Each row below holds a small network's activations on one input, seen along a few directions.
Each table varies a few parts of the input and shows all the possible inputs, shuffled.
A made-up example of a description, with smaller parts first: one of 8 places around a ring, together with either a single point or one of 9 places along a line or (one of 2 separate values, together with one of 6 places along a line).
Shared parts are said once, and a part with two or three values counts as separate values.
In the rows, 128 means zero.

Other details of the inputs shift rows strongly along two fixed directions, in all tables alike. That doesn't count.

Rows:
r1: [165  76 130 112 101  77 162  89 170 121 195]
r2: [103 113  46 204 136 102 136 222 136  21 154]
r3: [154 119 133 142 154 112 117 133  73 155  78]
r4: [160 102 107 147 116  74 127 139 161 107 197]
r5: [120  98 146  97 147  92 150 117  90 184  56]
r6: [138 137 123  85 116 120 125  82 192 129 203]
r7: [170  88 112 105  99  73 160  86 164 118 194]
r8: [141 118 134 139 158 102 119 138  93 164  63]
r9: [126 139 167  91 136 178 116 103 106 182  76]
r10: [126  80 102 128 108  75 154 122 149 116 180]
r11: [148 129 131  95 123 133 135  73 193 118 202]
r12: [131 108 146 100 154  91 149 118 102 182  49]
r13: [151 122 129 134 161 109 125 133  83 150  63]
r14: [128 141  96 111 113 141 124 115 177  84 209]
r15: [141 162 146  95 116 107 129  86 193 123 209]
r16: [133 118 174 114 117 125 118  85  99 153  55]
r17: [153  84 111  97 109  67 168  83 158 115 195]
r18: [134 170 183  86 132 143 116  93 122 191  90]
r19: [130 102 142  92 149 100 157 112  81 171  56]
r20: [130 140  93 116 115 141 127 113 177  86 208]
r21: [143 161 189 101 144 157 127  79 118 181  90]
r22: [140  80 164  98 128 108 158  92  92 188  81]
r23: [161  97 116 151 139  75 132 127 158  87 199]
r24: [121  72 108 127 122  76 165 127 153  88 189]
r25: [146 175 172  93 139 155 128  78 109 179  90]
r26: [158 115 153 126 155  98 115 112  84 190  72]
r27: [113  96  74 226 114 119 116 233 126  37 181]
r28: [124 129 138 131 112 128 112 110  91 126  61]
r29: [120 147 154  90 133 167 107 106 107 195  72]
r30: [ 59 165 115 218 130 212  98 238  69  86  70]
r31: [ 71 131  61 207 112 183 107 222 148  26 187]
r32: [145 116 145 110 158  92 140 115 104 180  51]
r33: [148  98 108 136 142  71 156 132 175  78 174]
r34: [135 129 131  98 120 140 129  95 181 111 196]
r35: [124  80 108 123 130  71 167 132 163  82 182]
r36: [ 56 166 117 215 128 212  95 242  68  83  70]
r37: [122 150 127 121 138 184 111 119  97 155  82]
r38: [136 167 131 111 117 130 127 117 167  93 187]
r39: [132 165 115 127 116 128 134 117 176  77 213]
r40: [137  92 143  85 139  95 159  89  87 178  81]
r41: [152  84 112 121  99  74 150 106 163 130 183]
r42: [172 116 152 117 137 114 126 115  78 185  74]
r43: [147 153 160  94 120 119 136  85 191 111 206]
r44: [126 160 118 138 120 120 124 117 188  94 210]
r45: [140 149 156  69 133 169 119  84 107 187  83]
r46: [124 138 113 107 114 131 114 118 180 112 187]
r47: [133 141  91 120 117 142 127 109 180  85 208]
r48: [ 96  98 102 225 112 164 111 241  57 104  65]
r49: [128 164 128 129 120 123 125 113 179 109 192]
r50: [137 100 159 102 157 103 157 115 100 170  51]
r51: [137 174 167 108 143 165 122  94  97 175  75]
r52: [165 101 158 110 116 101 131 102 104 203  87]
r53: [ 53 173 101 216 126 200  91 240  72  98  70]
r54: [111 146 131 127 138 175 104 124 106 172  79]
r55: [154 107 134 138 116 125 129 139  82 164  79]
r56: [ 89 105  45 195 132 101 145 225 135  21 155]
r57: [125 147 149 101 137 169 110  97 110 197  73]
r58: [ 76 168  65 206 107 165 110 225 145   9 201]
r59: [ 60 166 120 210 127 208  94 242  74  81  69]
r60: [127  87 148  89 138  88 152  94  95 192  80]
r61: [149 127 131  97 127 132 134  71 193 118 203]
r62: [ 63 154  82 192 124 220  85 237  65  88  61]
r63: [150 153 154 106 125 120 139  77 192 112 206]
r64: [139 138 175  76 135 167 118  87 119 185  84]
r65: [135 124 163 103 113 105 114  74 111 166  66]
r66: [ 50 149  80 207 127 214  85 236  70 107  63]
r67: [158 100 111 144 145  73 140 129 167  81 184]
r68: [113 172 168 115 132 162 108 129 100 179  71]
r69: [152 165 142  86 117 117 135  83 182 108 206]
Each input here is: one of 3 separate values, together with either a single point or one of 10 places around a ring or (one of 2 separate values, together with one of 6 places along a line).
Q: Changing only the choice among 3 separate values turns r14 into r6. The same change can be made to r51. Which row results?
A: r44
Q: Change only the place on the line of 6 in r45. List by row number the other rows that result.
A: r14, r20, r37, r47, r62
Q: Change only the choice among 3 separate values in r5. List by row number the other rows that result.
A: r19, r35
Q: Start at r64 and move only the place on the line of 6, one step at a time. The first step leads to r9. Which rows follow, in order?
A: r34, r31, r11, r61

Rows:
r70: [101 109 115 116 108 120 137 134 141 137 145]
r71: [141 120 124  95 159 120 146  94 127 149  91]
r72: [131 172  96 107 132 161 114 107 186  99 187]
r73: [172 118 128 119 133 125 118  98 129 155 138]
r74: [157 137 106 121 149 101 134 127 144 107 157]
r75: [121 183 161 105 123 174 118  97 145 126 127]
r76: [134 140 150 113 144 103 137 136 130 156 123]
r77: [138 132 171 104 151 116 148  98 113 133 102]
r78: [128 124 116 160 118  94 112 147 171 107 194]
r79: [144 118 124 161  99 119 129 131 157  78 188]
r80: [125 145  84 185 142 136 105 188  97  99 105]
r81: [152 108 106 125 121 139 116 128 129 125 153]
r82: [115 153 158 152 141 148 127 164  61 137  38]
r83: [153 146 157 134 125 107 130 109 116 132 114]
r84: [138 111 121 143  89 125 128 136 154  75 190]
r85: [135 113 145 115 111 131 124 130 130 168 137]
r86: [ 66 176 112 163 132 192  97 195 123 107 131]
r87: [125 116 150  95 105 126 140  89 115 142 102]
r88: [118 115 130 112 108 108 144 111 151  89 145]
r89: [146 120 157 123 124 127 126 115 133 182 125]
r90: [111 122 116 136 143  95 142 155 168  90 188]
r91: [126 129  90 189 138 146  90 183 102 104 107]
r92: [ 87 117  73 157 132 145 115 182 103  87  95]
r93: [139 145 146 130 135  99 129 127 129 165 122]
r94: [126 108 138 106 113 130 144 103 132 173 146]
r95: [130 112 119  91 130 136 126  97 102 165  84]
r96: [125 125 164 107 141 129 152  98 112 142  71]
r97: [120 118 143  99 146 107 156 110 149 156 120]
r98: [114 116 109 142 131 179 115 143  51 166  53]
r99: [104 109 110 111 117  97 146 129 175 110 178]
r100: [105 128  86 167 163 144 122 190  99  86 102]
r101: [158 131 169 131 122 110 114  91 130 138 129]
r102: [139 111 149 111 100 135 144  84 122 137 137]
Q: Changing only one part turns r86 into r75. The same change can be made to r70. Which row results?
A: r87
Q: What is each input in this table made of?
A: one of 3 separate values, together with either a single point or one of 10 places around a ring
Q: Change only the choice among 3 separate values in r76. List by row number the other rows that result.
A: r74, r82
Q: Start at r98 and move only the place on the ring of 10, one step at a time. The first step leads to r95. Which rows follow, in order?
A: r92, r71, r100, r74, r80, r91, r73, r81

Rows:
r103: [185 158 214  78 117 104 143  44 151 165 147]
r104: [128 135  73 114 138 130 127 139 169 113 190]
r105: [129 140 149 178 126 173  91 158  84 151  87]
r106: [ 94 145 111 120 129 103 144 135 177  98 176]
r107: [116  93  65 116 121 127 139 131 137  92 168]
r108: [ 83 107 139 144 115 127 141 164  65 133  53]
r109: [194 139 173  76 129 114 107  39 159 197 151]
r110: [132  84 134 152 112 139 124 132  60 172  69]
r111: [137 118  97 177 112 122 118 163 150 113 191]
r112: [129 143 106 128 149 155  98 149  95 186  85]
r113: [135 141 180 158 129 165 105 147  86 161  83]
r114: [167 174 205  65 121  97 141  40 160 159 138]
r115: [125  86 122 168 109 149 114 159  75 154  68]
r116: [ 83 140  93 134 141 131 141 152 173  93 172]
r117: [153 143 181  55 131  76 152  59 165 191 143]
r118: [149 166  95 144 119 143  97 132 155  90 182]
r119: [ 87 100  96 121 124 121 153 133 167  80 155]
r120: [116 106  88 140 128 157 102 161  84 150  64]
r121: [130 123 132 144 115  99 142 151 161 109 191]
r122: [143 160 196  49 140 107 141  35 172 166 137]
r123: [176 148 119 177 223  33 133 193  77 106  27]
r124: [100  96  72 122 125 138 150 151 157  72 166]
r125: [188 150 159  57 143 122 108  41 159 191 152]
r126: [108  93 148 154 109 137 136 173  76 140  62]
r127: [147 124  87 148 117 109 110 139 165 128 194]
r128: [ 71 116 126 132 125 141 138 157  93 125  48]
r129: [148 163 142 156 121 167  87 131  88 160  78]
r130: [120 174 114 137 141 193 100 152  88 129  77]
r131: [114 135  86 110 145 135 147 140 172 104 188]
r132: [183  78 179  77 107  87 156  54 148 182 143]
r133: [130 118 116 173 113 119 129 172 150 105 190]
r134: [111 101 118 124 100  86 150 137 162  83 162]
r135: [185 129 114 177 208   7 151 147 144  65 148]
r136: [ 75 105  96 136 109 100 155 145 144  66 160]
r137: [151 150 146 171 103 134 120 139 149  84 183]
r138: [176 149 157  43 150 135 124  41 162 180 148]
r139: [150 158 161 167 118 169  99 131  81 157  81]
r140: [157 106 158  36 149 149 135  53  83 242  18]
r141: [128  74 113 166  95 105 146 153 127  88 178]
r142: [ 95 185 163 130 133 161 120 128 100 128  64]
r143: [183  84 141  72 111  83 136  37 136 194 144]
r144: [146  84  83 142 100 103 120 127 159 108 176]
r145: [102 171 122 133 130 145 133 122 170  68 171]
r146: [ 97 156 129 128 158 198 115 158  97 131  76]
r147: [106 175 128 134 148 198 119 152  91 120  74]
r148: [ 81  97  94 123 124 117 160 128 149  81 161]
r149: [115  81 118 155  95  96 154 157 128  81 173]
r150: [124  95  61 140 113 116 120 142 133  94 174]
r151: [ 92 164 164 152 131 154 109 167  94 129  73]
r152: [ 88 152 117 137 139 150 126 141 173  71 173]
r153: [111 147 174 164 128 161 109 171  85 136  80]
r154: [ 85 101 103 122 141 170 146 153  69 134  63]
Q: What is each input in this table made of?
A: either one of 2 separate values or (one of 5 places along a line, together with one of 10 places around a ring)
Q: Which of the alternatives is r123?
A: one of 2 separate values
Q: Which other rows belong to the same alternative as r123? List them by row number.
A: r135
